Each row below is a small network's average activation on inputs in which a field has the value named, seen along a few directions.
Values that are neighbours, or in one group, have similar rows; names and order tell nothing.
In the rows, 500 means zero.
Random noise pushes rows far along 4 fixed directions. That doesn't count. These rows show it; they differ only by the noise:
[479 503 633 768 372 757 315 776 564 349 794 428 739 542 566 393]
[429 511 676 675 478 535 437 637 534 397 635 463 616 561 564 448]
[522 583 660 437 469 171 473 407 457 578 304 652 381 476 557 469]
[542 537 618 395 412 356 442 438 303 488 391 602 320 503 491 604]
[459 481 659 489 570 516 510 416 370 341 509 380 393 608 415 702]
[688 574 556 544 320 621 225 529 520 464 542 502 552 448 459 458]


Field P:
p14: [376 356 477 484 573 431 697 346 377 667 396 497 275 644 494 621]
p20: [512 586 476 447 374 722 462 780 532 360 722 524 643 480 434 437]
p11: [495 477 575 550 551 289 593 421 774 619 434 426 778 430 485 329]
p5: [426 553 608 661 653 294 557 572 753 497 557 414 779 374 714 234]
p24: [437 544 644 614 411 441 471 771 710 474 677 577 819 410 717 236]
p15: [531 414 434 409 236 765 555 637 109 551 717 616 370 644 526 753]
p2: [676 480 364 356 406 399 334 354 334 495 289 607 204 282 462 587]
p6: [ 78 388 551 568 970 581 951 469 362 322 506 227 262 844 429 922]
p21: [442 614 580 522 723 361 693 356 843 596 386 511 547 693 463 533]
p23: [546 463 260 509 495 831 349 565 441 530 619 427 412 487 523 483]
p17: [493 469 453 576 280 954 323 570 157 312 593 329 388 510 365 735]
p7: [300 528 491 459 465 475 573 641 239 388 462 597 235 596 463 723]
p3: [341 624 504 437 503 255 729 681 683 674 409 782 635 489 701 268]
p25: [355 313 625 638 635 348 698 251 609 463 405 297 404 618 398 578]
p8: [697 659 364 189 106 476 335 466  83 522 420 786 109 463 292 732]
p18: [307 349 397 602 700 401 735 508 406 599 495 523 490 561 579 463]
p4: [748 480 409 503 566 840 352 352 835 547 624 278 837 475 336 443]
p12: [529 523 397 441 733 595 479 308 660 413 408 218 344 506 374 618]
p19: [736 479 281 347 487 583 358 389 569 646 471 657 670 347 506 296]
p1: [342 488 453 336 573 481 564 678 297 394 619 531 422 483 567 521]
p9: [340 505 689 588 454 451 656 654 286 338 602 513 440 600 571 594]
p16: [550 416 489 422 748 403 571 282 521 495 436 331 550 396 389 596]
p22: [246 327 687 855 321 578 593 873 541 434 830 542 832 656 723 321]
p13: [458 375 454 704 560 188 473 525 704 614 459 604 626 392 694 183]
p10: [413 548 417 565 768 611 687 558 731 450 529 406 735 476 597 332]
Each value of P is a pair of two hidden parts, and every pair occurs once (5 first parts, 5 second parts).
- p7 and p1 share the first part; p7 and p17 share the second. Which value has the first part of p17 and the second part of p1? => p5
- p12 and p20 share the first part; p12 and p2 share the second. Which value has the first part of p2 and the second part of p20? => p24
- p16 and p11 share the first part; p16 and p10 share the second. Which value has the first part of p10 and the second part of p11? => p3
- p6 and p21 share the first part; p6 and p14 share the second. Which value has the first part of p14 and the second part of p21? => p15

Field J:
j15: [406 472 441 513 721 759 485 478 339 259 567 235 286 591 356 716]
j9: [569 586 447 366 631 274 380 313 870 490 358 451 648 305 459 253]
j19: [389 581 310 546 573 363 583 500 574 692 245 725 387 490 580 348]
j22: [510 454 563 607 567 170 450 349 636 551 329 347 393 431 463 409]
j3: [661 668 533 236 587 507 518 299 641 548 371 459 345 600 317 682]
j13: [628 598 543 269 489 347 489 321 628 408 410 363 562 409 350 551]
j12: [741 599 529 501 272 754 361 402 525 510 470 486 351 625 246 659]
j17: [711 725 309 164 674 346 491 219 703 726 180 547 271 430 294 496]
j5: [390 296 412 316 723 411 656 224 206 456 352 395 283 439 498 722]
j4: [463 636 567 574 368 207 409 581 357 556 279 679 279 476 651 402]
j2: [176 443 794 652 530 171 704 619 304 359 567 581 515 567 567 594]
j6: [366 276 549 716 739 567 633 344 666 556 486 298 566 694 502 557]
j8: [432 696 668 426 437 358 546 700 437 441 521 620 468 490 651 593]
j20: [511 510 391 369 715 139 523 275 455 504 193 440 293 345 428 561]
j16: [663 401 245 458 551 607 412 407 433 670 431 600 492 480 512 471]
j11: [228 625 723 645 235 222 645 752 168 427 550 826 356 547 692 601]
j1: [636 521 593 201 550 226 635 142 507 567 234 504 490 388 479 560]
j24: [634 333 492 636 414 588 328 438 415 579 452 435 592 368 519 491]
j23: [371 577 491 300 623 626 602 533 357 245 553 491 283 516 536 621]
j18: [440 405 680 665 588 554 689 462 564 571 674 320 640 746 426 549]
j25: [723 605 379 492 410 534 304 257 691 703 205 536 318 456 373 504]
j21: [558 396 658 439 385 265 564 388 353 601 442 537 475 456 525 536]
j14: [622 553 477 442 436 581 523 490 692 662 552 577 758 537 475 360]
j10: [647 377 235 170 579 970 519 358 205 363 703 333 349 631 205 884]
j7: [929 524 287 409 276 661 112 509 805 590 511 650 820 236 530 116]
The values of J form a network in which each value has 4 neighbours.
- List every value one step from j9, in the order listed. => j13, j20, j23, j7
- List every value one step from j3, in the order listed. => j12, j17, j8, j14
- List every value one step from j16, in the order listed. => j19, j5, j6, j10
- List every value one step from j21, in the order listed. => j2, j1, j24, j18
Each value of J is a pair of two hidden parts, and every pair occurs once (5 first parts, 5 second parts).
- j14 and j6 share the first part; j14 and j1 share the second. Which value has the first part of j1 and the second part of j6? => j24
- j15 and j11 share the first part; j15 and j5 share the second. Which value has the first part of j5 and the second part of j11? => j21
- j17 and j12 share the first part; j17 and j10 share the second. Which value has the first part of j10 and the second part of j12? => j18
- j25 and j19 share the first part; j25 and j22 share the second. Which value has the first part of j22 and the second part of j19? => j20
